A small network was shown many inputs. Here are its activations along a few directions, one row for each input.
In each table, some parts of the input vary, and every possible input appears once, in random order.
Descriptions start from the smaller parts, as in this example, which fits no table here: one of 2 separate values, together with either a single point or one of 9 places along a line or (one of 6 places along a line, together with one of 8 places around a ring).
Shared parts are said once, and a part with two or three values counts as separate values.

A family of inputs:
x1: [-0.85 -1.13 -3.49  2.21 -1.55 -2.61  2.57  2.29  2.33  3.35  1.20 -2.84
 -1.99 -2.30 -0.18 -1.73  3.48  3.17]
x2: [-1.16 -6.31  3.80 -2.92  1.60 -2.73 -5.49  0.20  1.08  0.78 -1.12  1.42
  6.26  5.59 -0.42  6.99 -1.17  6.81]
x3: [-1.88  2.08  1.24  4.09 -0.54  2.71  1.93 -2.56 -5.45 -2.10 -2.62  1.97
  0.82  5.10  1.70 -3.36  1.32 -3.80]
x4: [-1.33 -6.12  1.64 -4.95  3.17 -4.74 -4.92  3.19  0.83  1.84 -1.62  3.15
  4.00  4.52  1.86  6.19 -1.83  7.33]
x5: [-0.07 -1.58  0.28  3.68 -2.74 -0.42  1.04 -0.68  1.94  2.53  4.16 -3.87
 -0.34 -0.16 -0.31 -0.81  3.69  1.26]
x6: [ 0.92  0.03 -0.14  1.28 -0.41  2.54  4.00 -1.32 -4.92 -3.01 -2.05  0.34
  1.36  0.94  1.46 -2.54  1.10 -4.23]
x7: [ 3.09  0.36 -6.53  0.44  0.62 -1.37 -4.35  0.02  5.93  3.00  2.03 -2.61
 -0.15 -4.57 -2.60  0.98 -1.99 -0.93]
x8: [-3.60 -4.14  5.30 -1.82 -0.34 -1.48 -5.39  0.10  0.79  2.34 -2.17  2.53
  7.56  8.87  0.37  4.90 -2.09  7.06]
x9: [ 0.12  0.75 -3.01  0.59  2.44  0.20  3.66 -0.35 -5.07 -2.99 -2.25  2.79
 -2.05  0.81  0.86 -1.05  1.97 -2.60]
x10: [ 2.98  2.75 -0.59 -4.58  0.79  2.18  2.39 -1.29 -3.54 -4.49 -3.75  4.21
 -3.96 -2.52 -1.15 -2.92 -1.79 -1.05]
x11: [-2.11  0.28 -0.23 -1.73 -0.56 -1.30  3.14  3.43 -1.23  0.15  1.61 -1.55
 -4.49 -0.97 -0.16 -0.24  2.23 -1.57]
x12: [ 3.55  2.58 -1.16 -4.51  3.68  3.20  4.11 -2.53 -1.28 -5.11 -0.39  3.38
 -1.13 -5.52 -0.22  1.00 -5.22 -4.08]
x13: [ 0.41 -0.87 -4.69  1.15  0.92 -1.16  1.20  1.60  5.48  0.83  4.26 -5.14
 -0.48 -4.35  1.13  1.65  1.71 -0.26]
x14: [-4.15  2.79  4.49  1.85 -4.03  1.69  0.78  1.03 -1.33 -0.02  1.02 -1.44
 -1.69  2.11  1.49 -2.39  1.76 -2.09]
x15: [ 1.40  1.33 -3.93  1.32  6.12  1.70  5.55 -0.56 -1.41 -3.77 -1.97 -0.48
 -0.27 -2.20  1.41  1.45 -0.79 -4.94]
x16: [-0.50  3.23  1.63  4.84 -2.90  0.07 -4.89 -2.98  0.34  5.15  1.52 -0.93
 -0.93  0.35 -1.83 -2.71  0.62  3.11]
x17: [-1.99  1.31  2.17  4.87 -4.15  0.55  0.35 -0.77  1.46  3.88  3.51 -2.46
  0.31  3.07  0.77 -1.93  3.12  1.40]
x18: [-1.95 -0.70  3.31  0.07 -1.79  0.96  1.82  1.96 -0.46 -1.08  2.56 -1.91
 -2.69 -0.06  0.11 -1.61  1.66 -3.66]
x19: [-1.25  1.04 -1.16 -1.63  2.10 -0.30  3.03  3.31  2.61 -2.00  3.06 -2.89
 -1.44 -4.54  0.46  1.43  1.48 -4.57]
x20: [ 0.09  4.36  4.41 -1.43 -1.92  4.58  0.68 -3.95 -4.49 -3.01 -3.21  4.36
 -0.55  1.14 -0.67 -5.02 -2.58 -2.90]
x21: [ 3.10  1.98  2.96 -2.78 -1.30  2.86  2.31 -3.04 -2.77 -4.08 -3.95  2.64
 -1.96 -1.12 -1.22 -3.22 -2.31 -3.42]
x22: [ 1.00 -4.50  0.60 -4.18  5.83 -3.29 -4.90  3.85  5.16  0.45 -0.68  2.16
  7.11  2.01  1.40  9.72 -1.93  3.64]
x23: [ 1.91  0.38 -5.39  2.25 -0.82 -2.99 -3.91  0.68  1.36  3.75  0.23 -0.43
 -2.44 -4.01 -1.75 -3.25 -0.66  4.39]
x24: [ 2.26  0.11 -1.48  1.89 -4.24 -0.85 -4.71 -1.61  2.64  3.60  0.62 -2.39
 -0.88 -2.20 -2.52 -1.53 -1.81  1.93]
Question: What do these inputs look like to the network?
Answer: one of 4 places along a line, together with either a single point or one of 5 places along a line
Question: Changing only the place on the line of 4 turns x23 into x16. The same change can be made to x4. Which row results?
Answer: x8
Question: List by row number the other rows that have the place on the line of 4 in common with x18.
Answer: x2, x5, x6, x21, x24
Question: Which other rows does x14 become when the place on the line of 5 takes its other values? List them by row number.
Answer: x3, x16, x17, x20

A family of inputs:
x25: [ 3.32  0.13 -1.82 -2.82 -0.04 -0.06  2.38  0.05  2.02 -1.56  0.06  0.99
 -2.62 -6.34 -3.42 -1.22 -2.11 -2.59]
x26: [ 0.17  2.56 -0.58  4.61 -2.47  2.66  0.55 -4.78 -3.74 -0.15 -0.62 -0.17
 -1.27  1.90 -0.36 -5.06  1.55 -0.84]
x27: [-0.20 -2.96 -3.94 -1.34  3.96 -3.41  3.08  5.26  5.56  1.91  3.17 -3.36
  1.37 -2.55  2.30  4.99  2.19  0.31]
x28: [-1.85 -2.99  5.95 -2.35 -0.26 -0.47 -6.58 -0.92 -1.31  3.39 -2.40  2.03
  5.69  9.73  1.62  2.15 -0.48  8.42]
x29: [-0.39  1.74 -1.22  4.76 -3.75 -0.01 -3.22 -1.27  3.38  4.45  3.29 -4.14
 -0.31 -0.27 -1.30 -2.73  1.13  1.86]
x30: [-2.57  3.39  4.73  0.48 -1.97  3.90  4.14 -1.63 -6.54 -3.11 -1.12  1.24
 -2.64  3.09  2.42 -3.95  2.77 -3.38]
x31: [ 2.60  0.12 -5.32 -0.10  2.30 -1.87 -0.82  0.98  4.56  1.92  1.27 -1.22
 -0.46 -4.70 -2.02  1.42 -2.14 -0.73]
x32: [ 2.34  0.24 -3.99  0.19  3.14 -0.17 -0.21 -1.67 -3.56 -3.57 -2.50  2.36
 -2.26 -2.52 -1.49  0.93 -2.61 -4.03]
x33: [ 0.87 -4.56  2.54 -5.40  4.36 -1.60 -3.80  0.44  0.86 -1.56 -3.30  5.02
  6.72  3.06  1.07  7.46 -4.72  5.83]
x34: [-0.54  2.05  1.63 -3.35  3.38  2.90  4.97  0.40 -4.78 -7.52 -3.04  3.37
 -1.73 -1.18  2.06  0.65 -1.85 -7.13]
x35: [-4.62 -1.47 -0.13  4.06 -2.90 -3.29 -0.61  4.54  3.02  3.82  3.59 -4.67
  0.58  1.61  1.94  0.62  4.75  2.37]
x36: [ 0.88  1.76  2.15  1.25 -5.76  1.43  0.12 -1.39  0.54  1.97  1.60 -1.45
 -3.06 -1.83 -2.84 -5.27  1.52 -0.09]
Question: What do these inputs look like to the network?
Answer: one of 2 separate values, together with either a single point or one of 5 places along a line
Question: Changing only the choice among 2 separate values turns x31 into x29. The same change can be made to x34. Which row results?
Answer: x30
Question: Which other rows does x25 become when the choice among 2 separate values takes its other values? List them by row number.
Answer: x36

A family of inputs:
x37: [ 1.04  4.29 -2.22  3.95 -3.63  1.75  1.30 -2.50 -0.35  0.68  1.95 -1.73
 -4.56 -4.24 -2.38 -5.40  0.63 -3.27]
x38: [-2.70 -3.30  2.72 -0.21 -0.39 -2.38 -1.80  3.82  2.93  2.33  1.57 -1.98
  3.20  3.16  1.86  3.79  2.24  3.93]
x39: [-1.46  2.71  1.40  1.07 -1.58  2.78  5.93 -0.14 -2.25 -2.27  1.64 -2.04
 -3.55 -0.95  1.55 -3.77  3.60 -4.83]
x40: [ 2.94  3.24 -3.49 -0.50  0.25  1.60  2.94 -1.82 -0.94 -1.76  0.05  0.63
 -4.36 -5.74 -1.92 -3.14 -1.74 -4.91]
x41: [ 1.25  2.69  3.50 -2.63  0.67  4.89  3.14 -4.41 -7.31 -6.12 -4.96  5.62
 -1.02  1.63  0.36 -3.15 -2.28 -3.87]
x42: [-0.80  3.02 -0.77  3.31 -3.29  2.08  3.63 -2.48 -3.69 -0.73  1.19 -1.55
 -4.32 -0.84  0.14 -5.97  3.13 -3.09]
x43: [-0.48 -4.04 -1.25 -2.02  4.21 -3.26 -1.28  3.80  4.12  0.67  0.23 -0.31
  4.25  0.66  1.48  6.61 -0.80  2.71]
x44: [ 0.16 -1.74 -0.80  1.84 -1.81 -3.00 -6.31  1.11  4.85  5.50  1.69 -2.07
  2.02  0.60 -2.25  1.53 -0.62  5.15]
x45: [-1.75 -3.17  0.97  1.69 -1.99 -2.85 -4.43  1.43  1.70  4.18  0.97 -1.66
  2.67  3.85  0.34  1.58  1.83  5.75]
x46: [ 1.25 -2.72 -1.95 -2.09  2.28 -3.47 -4.58  1.75  4.59  3.36  0.09  0.46
  2.92 -0.43 -1.54  4.18 -2.80  4.64]
x47: [-0.45 -2.84  4.71 -4.14  2.84  0.08 -4.87 -0.83 -2.04 -1.40 -4.20  4.69
  5.66  6.36  1.38  4.71 -3.69  4.79]
x48: [ 1.01  1.86 -2.82 -0.26  2.43  1.77  6.33  0.27 -1.60 -4.44 -0.22 -0.07
 -2.92 -4.05  0.99 -0.97  0.50 -7.00]
Question: Changing only one part turns x41 into x47. The same change can be made to x40. Which row results?
Answer: x46
Question: What do these inputs look like to the network?
Answer: one of 2 separate values, together with either a single point or one of 5 places around a ring
Question: Which other rows does x44 become when the choice among 2 separate values takes its other values? List them by row number.
Answer: x37
Question: Which other rows does x42 become when the choice among 2 separate values takes its other values? List them by row number.
Answer: x45
